A small network was trained on invented records. Each row is its activation on one of them, seen along a few directions.
After each row come some of the record's fields: BELEM, NENI, FOT, LORA.
The largest differences between rows may come from other fields.
In the rows, zero is written as 500.
Strong random noise was added to every row along 2 fixed directions; ignore it. To show where, here is one row again and again, with new noise each time:
515	355	627	558	271	410	538	438	601	420	536	408	404	496
520	335	621	544	294	399	534	523	601	413	557	386	365	474
523	334	572	369	289	384	462	765	574	314	666	379	305	282
531	283	635	618	360	376	567	600	616	454	546	330	296	535

565	585	546	339	421	545	442	338	516	482	457	625	628	357 | <BELEM:lek NENI:bef FOT:nuta LORA:lim>
488	627	284	553	701	524	544	788	461	428	556	583	401	482 | <BELEM:lofud NENI:dib FOT:pur LORA:lim>
486	507	602	352	424	500	441	570	481	418	573	446	433	401 | <BELEM:lofud NENI:pef FOT:pur LORA:laza>
603	558	502	385	592	550	415	369	471	469	430	567	653	463 | <BELEM:lek NENI:bef FOT:nuta LORA:laza>
471	627	378	658	425	607	529	241	442	504	428	651	648	605 | <BELEM:lek NENI:bef FOT:pur LORA:lim>
465	390	578	739	772	533	621	540	469	684	357	439	343	701 | <BELEM:lofud NENI:pef FOT:pur LORA:lim>
557	471	557	474	360	432	583	440	591	555	508	392	543	499 | <BELEM:lek NENI:bef FOT:nuta LORA:laza>
486	641	298	435	580	565	559	409	518	367	493	573	632	475 | <BELEM:lofud NENI:dib FOT:nuta LORA:lim>
537	378	590	564	574	530	524	541	498	619	400	433	396	546 | <BELEM:lofud NENI:bef FOT:pur LORA:lim>
565	328	603	539	663	484	549	392	539	650	450	489	539	603 | <BELEM:lek NENI:bef FOT:nuta LORA:lim>
544	492	513	161	464	552	353	469	514	468	503	609	589	204 | <BELEM:lofud NENI:bef FOT:nuta LORA:lim>
542	372	543	266	318	383	381	854	536	313	667	351	254	220 | <BELEM:lofud NENI:bef FOT:pur LORA:laza>
472	568	425	751	500	435	499	486	480	493	545	544	500	561 | <BELEM:lek NENI:bef FOT:nuta LORA:lim>
505	455	592	641	488	529	630	225	551	611	283	534	671	737 | <BELEM:lek NENI:bef FOT:nuta LORA:laza>
429	620	441	394	356	566	362	334	509	464	467	592	642	390 | <BELEM:lofud NENI:bef FOT:nuta LORA:lim>
560	355	569	155	521	487	344	981	528	419	615	334	339	160 | <BELEM:lofud NENI:bef FOT:nuta LORA:laza>
570	286	662	559	605	421	579	790	634	628	507	333	316	528 | <BELEM:lek NENI:bef FOT:nuta LORA:laza>
528	471	454	291	540	472	360	894	472	407	648	472	473	260 | <BELEM:lek NENI:bef FOT:nuta LORA:laza>
512	666	437	263	578	638	402	295	431	477	495	660	742	392 | <BELEM:lofud NENI:dib FOT:nuta LORA:lim>
485	514	501	666	404	525	472	411	479	431	465	514	529	549 | <BELEM:lek NENI:bef FOT:pur LORA:lim>
447	592	427	511	754	564	542	450	417	608	348	589	568	656 | <BELEM:lofud NENI:pef FOT:nuta LORA:laza>
446	605	509	805	427	494	550	277	511	524	489	558	548	792 | <BELEM:lofud NENI:dib FOT:pur LORA:laza>
536	473	512	587	542	539	511	521	501	491	445	529	456	543 | <BELEM:lek NENI:bef FOT:pur LORA:lim>
564	514	507	398	477	582	432	494	395	475	486	516	559	380 | <BELEM:lek NENI:bef FOT:pur LORA:laza>
568	481	531	404	429	502	460	594	479	487	601	513	448	442 | <BELEM:lek NENI:bef FOT:pur LORA:laza>
561	509	577	438	409	488	461	345	561	478	457	580	533	441 | <BELEM:lek NENI:bef FOT:nuta LORA:lim>
585	450	514	467	642	514	549	677	490	543	445	386	369	434 | <BELEM:lofud NENI:bef FOT:pur LORA:lim>
552	323	622	388	499	462	547	605	572	600	514	388	401	471 | <BELEM:lofud NENI:bef FOT:pur LORA:laza>
491	484	394	539	519	496	419	808	496	418	607	501	366	429 | <BELEM:lek NENI:bef FOT:pur LORA:lim>
458	557	405	534	565	572	494	552	490	414	532	596	468	482 | <BELEM:lofud NENI:dib FOT:pur LORA:lim>
480	525	426	500	603	476	538	641	487	468	629	502	504	485 | <BELEM:lofud NENI:dib FOT:nuta LORA:lim>
452	608	423	606	503	565	540	136	446	541	386	763	750	556 | <BELEM:lek NENI:bef FOT:nuta LORA:lim>
567	395	530	697	689	471	593	727	593	652	496	419	292	648 | <BELEM:lek NENI:bef FOT:nuta LORA:lim>
536	454	532	562	576	443	492	405	505	536	465	526	441	498 | <BELEM:lofud NENI:bef FOT:nuta LORA:lim>
431	588	363	687	544	553	493	628	436	401	570	491	461	507 | <BELEM:lofud NENI:dib FOT:pur LORA:lim>
433	610	523	312	427	441	547	329	497	510	440	541	641	512 | <BELEM:lofud NENI:pef FOT:nuta LORA:laza>
548	447	469	685	727	465	593	441	508	787	368	423	465	735 | <BELEM:lofud NENI:bef FOT:nuta LORA:lim>
494	777	436	416	282	626	468	135	408	373	480	629	711	419 | <BELEM:lofud NENI:dib FOT:pur LORA:laza>
545	417	628	424	335	379	378	574	551	452	568	408	471	475 | <BELEM:lek NENI:bef FOT:pur LORA:laza>
441	550	422	493	499	497	553	660	433	437	628	510	472	458 | <BELEM:lofud NENI:dib FOT:pur LORA:laza>
480	500	443	483	360	462	384	698	466	436	632	389	335	347 | <BELEM:lofud NENI:bef FOT:pur LORA:lim>
499	505	391	302	446	493	360	713	426	352	679	489	557	269 | <BELEM:lek NENI:bef FOT:nuta LORA:lim>
555	326	535	589	613	447	533	762	550	441	484	301	340	446 | <BELEM:lek NENI:bef FOT:nuta LORA:lim>
481	450	622	466	608	558	529	442	450	604	394	508	509	571 | <BELEM:lofud NENI:pef FOT:pur LORA:laza>
435	538	502	425	306	546	373	222	488	509	492	595	652	539 | <BELEM:lofud NENI:bef FOT:pur LORA:lim>
400	806	241	547	120	445	382	498	443	206	773	525	512	398 | <BELEM:lofud NENI:dib FOT:pur LORA:lim>
454	645	392	311	225	438	381	659	442	224	732	540	544	81 | <BELEM:lek NENI:bef FOT:nuta LORA:lim>
464	487	530	507	549	592	560	538	481	516	472	493	508	504 | <BELEM:lofud NENI:dib FOT:pur LORA:laza>

Here are new rows. What are their fields?
496	569	446	349	493	560	400	321	425	426	466	623	633	305 | <BELEM:lofud NENI:bef FOT:nuta LORA:lim>
436	377	511	585	451	482	539	371	542	608	429	493	505	692 | <BELEM:lofud NENI:bef FOT:pur LORA:lim>
421	571	393	176	421	582	392	505	475	304	669	623	631	170 | <BELEM:lofud NENI:dib FOT:nuta LORA:lim>
495	528	386	502	681	554	480	604	503	460	535	556	479	518 | <BELEM:lofud NENI:dib FOT:nuta LORA:lim>
513	559	431	682	666	574	600	357	530	650	326	587	616	683 | <BELEM:lek NENI:bef FOT:nuta LORA:lim>
598	352	523	509	648	547	556	748	496	559	491	364	359	557 | <BELEM:lek NENI:bef FOT:pur LORA:laza>
427	450	442	407	525	475	457	559	522	470	484	593	498	370 | <BELEM:lofud NENI:bef FOT:nuta LORA:lim>
487	647	436	50	410	638	366	561	338	335	598	630	699	192 | <BELEM:lofud NENI:dib FOT:pur LORA:laza>
480	636	546	609	161	501	470	150	505	407	462	581	677	613 | <BELEM:lek NENI:bef FOT:pur LORA:laza>
524	349	634	420	445	449	438	691	537	517	553	427	488	484 | <BELEM:lek NENI:bef FOT:pur LORA:laza>
467	654	511	612	215	486	497	285	451	378	583	475	612	594 | <BELEM:lofud NENI:dib FOT:pur LORA:laza>
605	347	518	425	824	535	515	766	539	639	402	376	357	455 | <BELEM:lofud NENI:bef FOT:nuta LORA:lim>
509	394	476	677	746	415	606	749	556	696	447	448	299	633 | <BELEM:lofud NENI:bef FOT:nuta LORA:lim>
461	466	582	251	561	475	439	562	520	445	474	492	590	408 | <BELEM:lofud NENI:pef FOT:nuta LORA:laza>
475	491	423	795	800	581	652	606	473	661	406	476	414	729 | <BELEM:lofud NENI:dib FOT:pur LORA:lim>
461	656	540	275	265	572	400	403	438	331	618	584	634	291 | <BELEM:lofud NENI:dib FOT:pur LORA:laza>
529	540	511	541	442	520	514	258	496	498	501	588	595	445 | <BELEM:lek NENI:bef FOT:nuta LORA:lim>
542	514	492	351	426	553	412	462	468	403	531	604	565	421 | <BELEM:lek NENI:bef FOT:pur LORA:laza>
471	553	551	388	463	549	497	327	470	492	518	609	531	507 | <BELEM:lofud NENI:pef FOT:pur LORA:laza>
526	541	460	611	744	528	550	653	525	579	498	476	396	557 | <BELEM:lofud NENI:dib FOT:nuta LORA:lim>
519	673	431	314	352	537	412	494	429	334	647	575	516	342 | <BELEM:lofud NENI:dib FOT:pur LORA:laza>
541	473	475	242	547	548	382	650	503	473	527	541	465	263 | <BELEM:lofud NENI:bef FOT:nuta LORA:lim>
566	448	520	436	611	553	446	658	421	550	439	446	396	413 | <BELEM:lofud NENI:bef FOT:pur LORA:lim>
475	587	492	454	692	615	565	451	478	576	385	602	615	473 | <BELEM:lofud NENI:dib FOT:nuta LORA:lim>
